Each row below holds a small network's activations on one input, seen along a few directions.
Each table varies a few parts of the input and shows all the possible inputs, shuffled.
Descriptions start from the smaller parts, as in this example, which fits no table here: one of 8 places around a ring, together with either a single point or (one of 2 separate values, together with one of 4 places along a line) or one of 9 places around a ring.
Shared parts are said once, and a part with two or three values counts as separate values.
(in the rows, 128 means zero)

Other details of the inputs vary at random and push rows far along two fixed directions, the same in every table; ignore that.

A family of inputs:
row 1: [157 158 140 103  80 126 118 112 148 105 128 148  98 127]
row 2: [117 111 119 131 172 144 138 134 104 118 161 138 153 115]
row 3: [ 76 133 103 174 134 106 123 147 134 168  88  98 143 146]
row 4: [169  86 157  78 163 172 139 110 110  94 181 138 126 112]
row 5: [123 120 125 132 158 130 141 137 107 111 154 142 145 116]
row 6: [141 137 132 121 113 121 129 131 133 126 117 132 120 131]
row 7: [169 142 142  90  96 124 125 131 137 110 141 152 115 134]
row 8: [ 86  32 144 155 246 190 157 104  83 129 135  56 155 103]
row 9: [104  56 136 152 218 153 153 132  89 144 117  75 152 114]
row 10: [157 134 148 102 106 145 127 106 136  96 135 135 105 117]
row 11: [156 126 133 102 137 144 132 119 116  90 179 165 125 105]
row 12: [130  48 162 120 207 206 149  78  96  97 158  82 126  86]
row 13: [154 162 119 108  96 115 122 129 135 106 165 179 118 118]
row 14: [ 77 128  92 183 161  98 132 154 113 160 110 118 154 128]
row 15: [ 92  99 118 162 173 116 141 156 109 160  94  90 153 135]
row 16: [160 103 161 100 144 167 138  93 117  87 146 121 114 104]
row 17: [162 152 136  91  93 117 123 134 139 117 150 164 125 145]
row 18: [124 133 124 129 122 124 123 134 136 138 128 131 130 138]
row 19: [101  94 125 160 177 130 142 136 109 149  98  86 142 126]
row 20: [152 166 118 107  93 113 119 133 138 104 164 181 119 121]
row 21: [153 159 138 109  73 130 114 106 151 106 130 144  96 122]
row 22: [125 138 131 134 106 133 120 112 138 123 113 120 108 121]
row 23: [ 82 157 100 169 112  67 124 183 137 180  68 113 156 168]
row 24: [167 112 155  92 131 155 135 109 124  95 147 134 113 113]
row 25: [123 151 115 131 105  98 120 152 140 149 119 141 133 150]
row 26: [167 153 143  91  86 114 128 136 140 109 134 156 123 140]
row 27: [111 162  97 143 115 103 119 153 132 138 135 157 146 135]
row 28: [157 159 131 103  80 119 115 123 151 124 144 162 112 138]
row 29: [ 83 146 102 168 122  92 121 160 138 173  89 113 149 159]
row 30: [ 96  96 128 163 169 138 138 120 113 144  96  84 131 119]
row 31: [141  95 142 109 163 147 138 129 112 121 145 121 133 121]
row 32: [159 174 135 104  60 113 114 117 156 112 124 158  94 133]
row 33: [138 133 131 112 119 117 128 144 131 131 129 137 130 137]
row 34: [ 80 155  96 169 116  74 120 177 138 180  81 118 153 165]
row 35: [120 132 126 131 125 121 129 135 131 138 126 127 138 143]
row 36: [100 126 127 158 133 125 129 122 127 138  94  97 131 128]
row 37: [ 99 113 123 160 143 134 128 114 124 143  99  93 123 121]
row 38: [165 175 137  98  60 106 118 132 155 110 123 161 108 141]
row 39: [ 88 137 102 167 133  88 124 164 130 179  89 111 149 156]
row 40: [128  42 160 121 213 211 148  78  94  96 160  80 125  83]
row 41: [152 172 132 110  58 118 110 108 157 114 125 154  91 129]
row 42: [159 159 131 105  77 117 112 119 152 128 143 161 108 139]
row 43: [ 82 142  87 175 149 102 125 158 120 161 113 128 159 133]
row 44: [150 160 133 108  73 131 111 105 155 114 135 147  98 127]
row 45: [158  94 155  98 144 184 131  78 122  92 164 123 103  95]
row 46: [124 101 135 132 147 152 129 103 124 131 136 110 120 117]
row 47: [175 107 152  83 136 153 132 114 122 104 164 144 117 117]
row 48: [140 133 139 122 122 123 135 130 127 118 114 127 133 131]
row 49: [ 93 110 119 163 144 136 126 114 126 150 102  91 126 124]
row 50: [168 174 135  90  59 100 117 141 153 116 130 168 113 147]
row 51: [118 136 121 139 114 123 121 124 139 142 121 124 123 135]
row 52: [113 147 101 142 133 116 122 146 125 135 139 150 146 127]
row 53: [ 80 147  81 182 140  93 121 160 123 170 109 129 156 138]
row 54: [ 78 148 101 171 126  69 131 184 129 179  71 108 166 169]
row 55: [163  76 162  88 165 195 138  80 114  86 182 121 112  97]
Each input here is: one of 5 places along a line, together with either one of 2 separate values or one of 9 places around a ring.
Changing only the place on the line of 5 turns row 44 into row 12. The same change can be made to row 22. Which row results?
> row 36
Change only the choice among 2 separate values in row 11. List by row number the other rows that result.
> row 27
Change only the choice among 2 separate values in row 5. List by row number the other rows that result.
> row 2
Change only the place on the ring of 9 in row 10. List by row number the other rows that result.
> row 4, row 21, row 23, row 29, row 38, row 40, row 50, row 55
List by row number the other rows that have the place on the line of 5 in common with row 32.
> row 6, row 13, row 15, row 25, row 28, row 31, row 41, row 43, row 45, row 51
List by row number the other rows that have the place on the line of 5 in common with row 53.
> row 9, row 14, row 19, row 30, row 37, row 39, row 42, row 46, row 47, row 49

A family of inputs:
row 56: [ 85  94 128 164 166 132 138 128 107 144  97  81 140 125]
row 57: [161 152 135 106 101 123 126 128 130 105 155 165 115 122]
row 58: [170 140 149  90 109 137 132 121 129  93 155 158 116 119]
row 59: [151 149 141 107  91 132 127 104 142 107 136 150 102 125]
row 60: [155 131 123 101 125 137 117 123 128 105 173 164 122 111]
row 61: [151 146 136 108  94 138 117 106 147 113 152 146 107 129]
row 62: [165 123 147  84 112 146 114 113 144 139 153 144 116 154]
row 63: [135  47 141 116 232 184 152 110  84 102 171 110 139  89]
row 64: [143 142 136  96 110 139 121 115 131  96 173 156 123 128]
row 65: [152 142 129 118  97 140 118 103 140 120 151 142 110 116]
row 66: [103 119 129 144 129 126 128 133 130 138  94 100 127 132]
row 67: [130  86 139 134 193 146 155 128 105 122 132 110 144 110]
row 68: [152 174 120 102  75 114 111 130 152 119 155 182 117 133]
row 69: [ 90 100 120 166 163 118 135 136 110 155  84  81 142 132]
row 70: [152 139 128 114  96 139 120 104 144 120 147 144 110 118]
row 71: [ 96 130 123 164 130 115 128 145 139 147  79  90 129 137]
row 72: [109  68 137 148 208 155 154 128  89 122 140  96 148 107]
row 73: [104 143 114 154 127 102 129 153 122 142  96 117 153 142]
row 74: [ 66 147 109 185 115  85 125 163 139 177  55  86 141 149]
row 75: [127  85 140 127 179 167 137  97 110 120 146 109 123 106]
row 76: [ 85 187  86 173  90  66 118 176 143 167  54 130 153 164]
row 77: [132 173 107 115  73  77 116 174 151 162 118 155 137 168]
What do these inputs look like to the network?
> one of 2 separate values, together with either a single point or one of 10 places along a line
Changing only the choice among 2 separate values turns row 74 into row 58. The same change can be made to row 61. Which row results?
> row 64

A family of inputs:
row 78: [155 181 116 115  64 113 107 107 154 112 151 178  95 116]
row 79: [166  52 167  90 187 210 134  69 110 100 187 111  99  89]
row 80: [ 90 122  95 168 154  86 129 175 116 183  94 114 155 148]
row 81: [ 63 150 100 190 139  77 137 184 119 158  54  98 164 145]
row 82: [164 175 133  97  64  82 119 155 152 132 110 162 119 160]
row 83: [169 138 128  94 101 125 115 121 139 128 166 169 102 124]
row 84: [171  36 162  86 206 212 141  73  97 100 200 116 105  78]
row 85: [157  44 183  88 202 192 159  99  92  93 152  88 131 107]
row 86: [ 77 133 113 178 133 125 126 122 128 146  81  89 134 129]
row 87: [149 183 120 119  55 120 103 100 160 114 138 165  91 121]
row 88: [154  67 147 109 210 183 154 102  81  78 185 131 133  73]
row 89: [ 82 103 108 175 183  92 142 181 106 181  76  89 170 152]
row 90: [176 167 150  83  46 113 113 115 167 116 124 149  98 155]
row 91: [ 98 108 124 156 142 130 127 125 134 165  92  84 129 141]
row 92: [ 51  81 108 171 203 140 137 156 110 185 124  79 195 157]
row 93: [ 64 129  96 196 173  86 143 179 104 157  72  98 168 132]
row 94: [151 145 152 103  99 132 133 121 132  88 125 137 117 123]
row 95: [159 179 113 117  74 107 115 121 143 109 155 186 104 114]
row 96: [143 166 136 114  70 124 118 116 153 104 114 136 110 132]
row 97: [120 200 109 110  56 110 107 136 163 112 162 182 142 163]
What do these inputs look like to the network?
> one of 2 separate values, together with either a single point or one of 9 places around a ring
Changing only the choice among 2 separate values turns row 85 into row 94. The same change can be made to row 80. Which row results?
> row 88
Change only the choice among 2 separate values in row 81. List by row number the other rows that result.
> row 82

A family of inputs:
row 98: [ 96  65 131 148 213 151 150 140  94 145 126  84 164 125]
row 99: [100 142 120 157 110 103 122 143 140 158  78 103 129 148]
row 100: [107  57 135 142 223 159 154 133  84 131 135  91 157 112]
row 101: [153 116 138 107 136 158 128 101 123 102 168 144 112 104]
row 102: [157 166 125 106  83 105 120 137 142 116 139 167 117 134]
row 103: [105 122 115 146 146 108 131 157 123 161 112 117 152 147]
row 104: [ 79 114 108 172 161 130 129 131 118 151 110 100 146 125]
row 105: [165 116 155  90 117 154 127 103 134 104 142 128 104 120]
row 106: [108 159 118 151  87  94 119 140 149 154  79 114 123 151]
row 107: [ 95 160 102 161 111  83 125 167 134 155  90 126 147 150]
row 108: [156 147 131 104 100 128 121 119 137 108 152 161 111 120]
row 109: [153 154 140 111  78 120 119 111 150 119 118 136 103 135]
row 110: [104 161 101 156 101 103 114 135 144 151 115 136 126 136]
row 111: [153 148 134 102  99 131 122 117 137 103 152 158 114 122]
row 112: [159 133 139  97 118 132 130 128 128 106 151 153 126 127]
row 113: [158  89 153  95 165 187 137  87 110  84 182 133 115  92]
What do these inputs look like to the network?
> either one of 4 places along a line or (one of 2 separate values, together with one of 6 places along a line)
Which of the alternatives is row 108?
> one of 2 separate values, together with one of 6 places along a line
